Each row below is a small network's average activation on inputs in which a field has the value named, seen along a few directions.
Related values have similar rows: they may be neighbours, one step apart, or belong to one group.
(in the rows, 500 means zero)
Strong random noise was added to every row along 23 fixed directions; ignore it. To show where, here is one row again and again, with new noise each time:
547 565 601 356 317 397 514 503 629 328 285 589 375 434 484 404 462 535
 518 707 244 561 192 533 707 408 715 484 509 575 543 428 690 497 599 146
 672 791 436
590 574 660 509 414 341 708 488 537 357 468 435 405 415 443 536 550 588
 234 577 565 349 297 639 559 727 544 561 572 403 536 552 497 561 365 431
 561 419 521
396 394 351 652 224 514 454 591 295 619 362 370 75 716 544 316 439 413
 297 620 810 585 499 691 131 164 565 504 600 580 243 542 527 291 426 504
 508 603 682
703 607 287 688 529 517 563 653 579 410 330 403 324 369 283 426 449 476
 233 644 421 426 397 453 466 210 612 505 620 521 501 751 420 412 595 689
 361 607 407
544 629 274 535 465 535 541 316 323 518 550 379 607 404 659 377 443 420
 504 342 437 594 345 428 503 303 481 652 506 447 370 517 517 403 630 490
 678 516 362
457 797 478 401 698 609 562 540 668 551 401 536 450 433 580 615 437 729
 646 283 609 507 724 451 422 610 482 551 489 426 422 363 320 789 326 577
 532 407 432
822 695 328 623 797 568 642 551 670 400 689 600 482 391 366 670 733 620
 533 697 398 577 358 616 774 592 425 620 673 453 735 517 430 442 671 539
 437 510 510
518 153 562 294 447 653 121 359 399 475 422 501 533 252 496 608 684 426
 528 513 516 224 441 496 334 512 328 381 679 435 469 568 520 660 225 533
 522 480 691
251 576 619 579 558 388 694 146 426 586 609 622 686 645 689 353 552 332
 476 304 457 492 716 483 636 878 441 382 265 551 633 434 706 551 516 615
 499 320 338
654 440 389 610 665 462 540 456 478 505 624 329 419 519 557 412 370 543
 451 574 591 367 334 430 627 228 601 525 732 433 565 747 364 476 692 800
 400 485 369
692 548 456 440 569 441 557 513 401 654 633 291 194 651 643 522 303 485
 718 668 317 248 686 635 472 350 628 427 470 513 511 482 477 597 527 744
 663 265 388
434 642 466 561 433 441 600 310 612 317 436 704 450 294 398 303 723 601
 361 650 524 397 350 443 674 510 480 541 770 368 414 446 609 206 553 595
 343 386 798
546 289 590 476 580 285 394 417 546 579 387 780 666 393 626 422 394 791
 449 280 506 392 502 230 335 715 627 561 565 446 549 457 452 410 320 472
 585 506 286
469 486 732 231 366 519 466 339 596 510 279 368 402 424 415 417 548 815
 431 504 542 394 420 493 707 387 485 539 472 315 584 430 656 576 386 344
 654 502 212
621 596 801 468 365 575 528 606 522 403 428 457 411 387 476 612 553 633
 563 489 370 413 878 432 322 525 418 441 410 584 484 257 505 461 397 567
 486 384 771
501 468 557 184 485 596 474 555 635 696 440 293 474 628 611 470 626 528
 763 614 423 612 453 650 500 525 480 431 304 399 471 461 615 798 225 232
 430 402 462
583 891 778 708 341 568 532 193 426 621 499 342 626 468 634 398 440 578
 762 324 454 480 570 351 401 294 354 447 491 488 450 475 494 501 624 315
 638 404 808
475 490 499 546 550 599 399 534 386 475 421 545 557 455 655 666 511 452
 128 374 221 644 564 548 420 493 547 473 314 769 403 655 562 451 502 457
 463 441 524
735 522 513 748 409 188 623 782 633 648 406 478 763 609 309 545 517 636
 376 806 375 544 468 469 542 514 777 396 621 548 809 565 448 548 651 439
 272 468 551
760 679 560 471 548 499 480 652 534 273 541 419 759 239 386 526 568 565
 497 517 529 393 454 502 250 430 581 669 468 320 500 568 399 336 404 303
 675 409 413
486 727 398 875 514 632 476 345 244 655 501 520 308 393 528 604 447 348
 237 440 557 654 318 503 599 350 377 510 516 682 517 554 398 504 888 427
 711 734 371
775 470 473 543 403 445 540 623 435 677 459 331 511 443 534 559 462 481
 525 448 312 591 401 493 271 618 428 562 350 534 469 496 435 601 345 282
 586 563 457
481 704 391 574 501 624 686 506 632 478 238 754 192 412 586 498 557 662
 185 345 421 612 412 382 537 483 571 501 502 500 361 520 564 483 334 487
 477 403 477
639 851 427 575 479 276 633 635 700 417 351 453 595 389 490 243 788 634
 290 625 539 586 489 670 519 648 794 520 582 417 611 549 645 434 542 331
 463 403 462
628 750 563 715 657 480 600 652 575 384 535 663 650 479 383 838 364 502
 401 345 480 372 517 465 548 582 630 415 506 519 741 735 325 737 553 433
 722 382 355


Mamog, 13 values:
u4: 725 529 137 734 532 497 471 636 609 491 303 733 188 422 339 424 624 683
 254 166 621 625 519 499 394 619 453 614 676 492 563 637 529 328 384 477
 691 690 351
u8: 421 392 251 257 632 463 348 515 408 630 695 527 523 594 588 619 400 495
 701 427 502 443 526 690 387 658 493 650 456 400 304 456 450 513 337 476
 682 333 460
u2: 623 667 463 574 495 589 601 128 389 423 535 285 590 370 295 481 602 471
 377 604 425 384 369 621 581 427 206 683 533 411 540 537 540 339 556 589
 528 572 458
u5: 439 624 374 669 615 706 490 604 502 736 566 355 300 550 334 573 502 441
 474 473 653 685 482 511 658 338 264 484 402 504 486 627 348 574 701 507
 404 533 403
u3: 486 528 340 512 570 413 524 527 442 651 535 475 432 575 633 401 489 540
 453 329 531 625 608 537 519 608 544 560 382 509 509 473 559 436 556 494
 647 447 200
u12: 762 294 574 443 413 524 450 674 518 544 560 457 565 474 566 561 585 904
 493 502 454 532 492 308 508 256 550 609 676 366 473 438 454 218 472 555
 365 223 731
u11: 477 501 812 617 487 719 309 523 399 593 451 562 456 693 471 620 588 451
 508 714 576 465 878 556 410 197 627 227 355 652 805 403 621 499 662 488
 587 528 369
u13: 848 344 561 486 607 715 408 564 484 345 463 505 581 439 449 702 729 563
 479 581 507 506 683 576 250 522 477 540 538 559 808 353 497 551 333 589
 524 762 394
u6: 318 412 524 440 547 494 499 489 535 544 501 606 528 415 546 398 567 394
 373 523 522 518 294 421 559 632 510 474 381 405 341 590 503 461 397 417
 333 372 490
u1: 514 412 684 488 483 550 271 570 293 601 551 725 468 184 804 684 529 676
 276 374 729 424 237 279 399 507 674 515 642 352 377 394 334 480 500 283
 774 281 475
u10: 406 622 490 522 572 463 317 526 647 484 497 472 477 531 302 348 540 382
 595 669 517 463 447 681 621 478 537 396 510 540 496 715 572 478 688 348
 431 606 583
u9: 522 691 371 489 561 509 586 334 471 303 591 346 690 486 723 422 432 268
 657 403 518 513 400 498 704 463 666 452 676 525 621 526 511 862 752 669
 584 725 418
u7: 477 490 425 375 427 301 581 734 496 602 703 261 515 732 490 519 356 557
 721 574 463 688 467 654 726 482 551 608 412 497 468 442 478 474 720 348
 575 447 465
The values of Mamog form a line.
List every value one step from u10, in the order listed. -> u11, u9
List every value one step from u2, in the order listed. -> u3
List every value one step from u6, in the order listed. -> u4, u5
List every value one step from u8, in the order listed. -> u1

Tal, 13 values:
d6: 311 599 367 317 538 343 480 613 747 480 484 562 490 584 340 191 283 408
 790 475 270 452 514 431 590 446 604 471 223 433 304 685 629 308 522 331
 494 388 326
d11: 417 539 737 425 719 656 394 509 487 386 419 507 464 305 611 745 552 519
 125 394 543 519 500 563 617 674 543 442 351 657 635 578 463 795 553 455
 570 635 153
d9: 452 195 689 455 183 541 685 629 425 362 678 415 469 673 527 534 378 303
 695 529 643 566 219 345 514 315 411 471 512 406 415 480 476 480 425 383
 438 523 795
d1: 490 609 635 652 562 398 746 637 558 406 580 633 597 690 648 597 213 405
 548 374 448 543 526 375 452 630 718 421 403 618 524 533 363 654 511 532
 461 501 541
d8: 547 361 465 528 436 411 511 365 452 502 613 532 493 427 628 272 756 196
 610 444 398 521 493 526 553 908 377 386 459 552 585 438 722 512 509 511
 476 588 587
d3: 378 441 571 201 590 456 514 289 500 361 553 736 570 355 834 489 606 541
 507 477 247 390 440 457 696 747 611 501 487 466 380 342 652 464 389 560
 546 211 536
d13: 395 576 181 471 488 644 555 496 492 378 561 597 435 567 364 571 635 256
 540 343 409 689 613 715 520 690 242 578 370 578 395 468 660 424 424 457
 597 578 597
d4: 294 503 528 449 337 564 378 412 389 562 379 521 599 418 425 631 422 399
 393 367 424 436 430 466 387 493 367 461 372 500 309 579 494 595 343 328
 582 410 595
d10: 581 311 427 411 478 450 488 522 394 135 626 619 558 460 546 584 518 329
 409 749 238 392 396 637 468 438 633 565 615 618 406 514 578 226 508 618
 496 472 759
d5: 652 677 123 431 610 474 386 571 525 627 336 433 902 449 556 508 507 652
 584 387 354 614 757 463 350 318 731 570 567 473 610 451 486 644 512 591
 582 461 227
d7: 482 697 323 527 690 723 619 394 581 336 453 491 718 373 458 491 668 388
 324 262 436 714 564 537 397 700 290 667 314 540 411 555 520 509 327 574
 295 629 461
d12: 470 407 462 459 512 436 652 634 636 438 540 492 460 699 686 301 246 526
 636 337 569 695 145 313 553 320 653 592 476 427 319 705 429 402 471 331
 433 579 438
d2: 308 501 434 388 433 649 295 535 516 466 133 501 577 429 431 591 493 578
 350 531 594 539 635 521 236 279 568 478 603 587 357 449 429 684 322 558
 365 665 613
The values of Tal form a line.
A walk along Tal starts at d1 and steps to its neighbour d7. Put d11, d8, d10, d12 in the order it reaches them. -> d8, d11, d10, d12
List every value one step from d9, in the order listed. -> d4, d5
What is the length, in steps, of the shortest route from d3 to d13? -> 8
